A small network was shown many inputs. Here are its activations along a few directions, one row for each input.
In each table, some parts of the input vary, and every possible input appears once, in random order.
Descriptions start from the smaller parts, as in this example, which fits no table here: one of 3 separate values, together with either a single point or one of 11 places along a line or (one of 4 places along a line, together with one of 8 places around a ring).
Shared parts are said once, and a part with two or three values counts as separate values.
In the rows, zero is written as 128.

A family of inputs:
row 1: [163 203 225 141 118 102  74 145 125 161 169  79 125]
row 2: [ 88  66  94 118 203 116 221 115 167 151 184 165  73]
row 3: [ 69 188 167 193 149  79  96  63 128  90 110 125  42]
row 4: [ 96 132  41  74 141  85 161 164  98  54 108 150 103]
row 5: [146 114 125 217 194 113 136 155  45 177 233 153 145]
row 6: [130  87  55  36  86 109 187 149 160 123  27 124  97]
row 7: [ 69 143 140 224 150 153 203 102 125 130 166  96  41]
row 8: [240  94 140  85  96 153  58 145 130 109 122  48 186]
row 9: [210 193 164 176  79 118 101 125  20 157 126 117  78]
row 10: [121 111  41  45  74 144  77 178 124 179 103 128 170]
row 11: [ 71 187 221 139 163  86 110  38 162  83 107 124 118]
row 12: [114 180 221  73  74 137 189  49 159 141  84  96  69]
row 13: [ 76 192 106 227 178 127 163  67 109  79 169 102  74]
row 14: [165  96 146  93  45 177  55 149 156 111 114 116 219]
row 15: [134 134  97 188 119 146 247 126  86  76 165 159  76]
row 16: [148 140 202 106 112 191  33 124 185 155 115 136 170]
row 17: [135 148 151 224 179 136 133 103  42 191 218 110 137]
row 18: [ 83  33 127 123 121 104 171 151 226 123  48 101 161]
row 19: [151 102 225  83  66 150 152  84 189  67  61 118  99]
row 20: [ 71  90  67  72 165  47 125 117 168 121  42 155 143]
row 21: [128  93  80 109  81 151  73 196 186 156 110  97 217]
row 22: [123 114  77 106 171 154 117 152 121 199 196 227 145]
row 23: [153 216 141 160  34 179  91 115  46 169 120 140  86]
row 24: [103 125 212 123 142 113  82  74 200  32  94 106 122]
row 25: [116  98  60 116 158  65 182  93 120  86 195 169  83]
row 26: [132 147  88 174 100 176 150 123  34 160 218 191 164]
row 27: [ 86  61 108 128 133  58 131 128 201  77  71 102 184]
row 28: [139  91 151 100 104 132 138  73 168  24  63  97 184]
row 29: [ 77 162 185 190 127 149 163  85 149 141  92  96  21]
row 30: [206  92 101 130 116  93 104 212 163 138  91 100 224]
row 31: [ 87 189 123 201 137 188 132  85  84 230 173 155 153]
row 32: [165 101  92  73 152 103 139 200  28 165 159 161 164]
row 33: [ 68 103  83  81 190 143 197 197 147 127 107 130  73]
row 34: [132 198 198 110  44 141  47 110 116 150 156 127 139]
row 35: [ 83 158  80 212 208 119 150 102 124  79 151 167  71]
row 36: [166  70 167  69  89 161 172  79 190  83  39 108 165]
row 37: [152  92  70  85 157  95  69 206 118 181 120 108 173]
row 38: [196 114 218 120 162 154  46 131 150 136 137  82 150]
row 39: [233 120  67 108 147 105 137 183  72 142 200 180 109]
row 40: [ 94 145  63  88 153 167 105 228 100 169 156 176 166]
What is each input in this table made of?
> one of 4 separate values, together with one of 10 places around a ring
The inputs of row 27 and row 11 match in every part but the place on the ring of 10. If row 30 is changed in the same way as row 27 into row 11, which row does it become?
> row 1
Which other rows does row 13 become when the choice among 4 separate values takes its other values? List them by row number.
> row 7, row 17, row 31

A family of inputs:
row 41: [133 178 137 131  99 115  92 102 104 138 100 107 130]
row 42: [ 76 198 128 199 181 133 135  99  86 113 190 146  76]
row 43: [126  84 137 126 135 128 114 143 171 177 137 138 154]
row 44: [155 151 159 123 103 163 108  95 120 117 130 100 133]
row 45: [144 137 127 115 118 138  91 143  93 140 146 133 177]
row 46: [170 133 185 165 130 158 116 118 142 116 123 114 134]
row 47: [ 98 122 171  93 135 138 137 110 180 114 113 117 133]
row 48: [113 150 103 184 189 130 158 129  88 157 234 149  84]
row 49: [108 122 125 107 112  98 159  86 163 108  95 148 121]
row 50: [178  98 146 152 137 147  98 156 128 148 146 137 150]
row 51: [107 117 138  93 127 113 138  90 179 110 104 137 121]
row 52: [163 136 105 123 110 136 103 146  97 164 132 118 133]
row 53: [117  95 124  98 162 138 103 170 147 107 140 112 151]
row 54: [116 117  87 141 115 133 157 165  97 127 121 115 134]
row 55: [104  99  91 102 115 111 148 137 102 126 117 173 141]
row 56: [125 118 184 133 127 134 130 107 182 147 114 126 131]
row 57: [132 121 130 134 117 114 154 111 109  81  98 136 101]
row 58: [100 159 117 144 108 138 136 131 108  98  82 114 110]
row 59: [131 145 101 123 107 110 115 175  96 151 123 117 133]
row 60: [156  90  85 123 147  93 159 139 146 119 126 127 140]
row 61: [150  90 105  85 158 128 143 139 169 139 122 158 125]
row 62: [114 156 132 122  84 120 122 122 108 120 121  95 105]
The inputs of row 44 and row 45 match in every part but one. If row 42 is changed in the same way as row 44 into row 45, which row does it become?
> row 48
What is each input in this table made of?
> one of 2 separate values, together with either a single point or one of 10 places around a ring
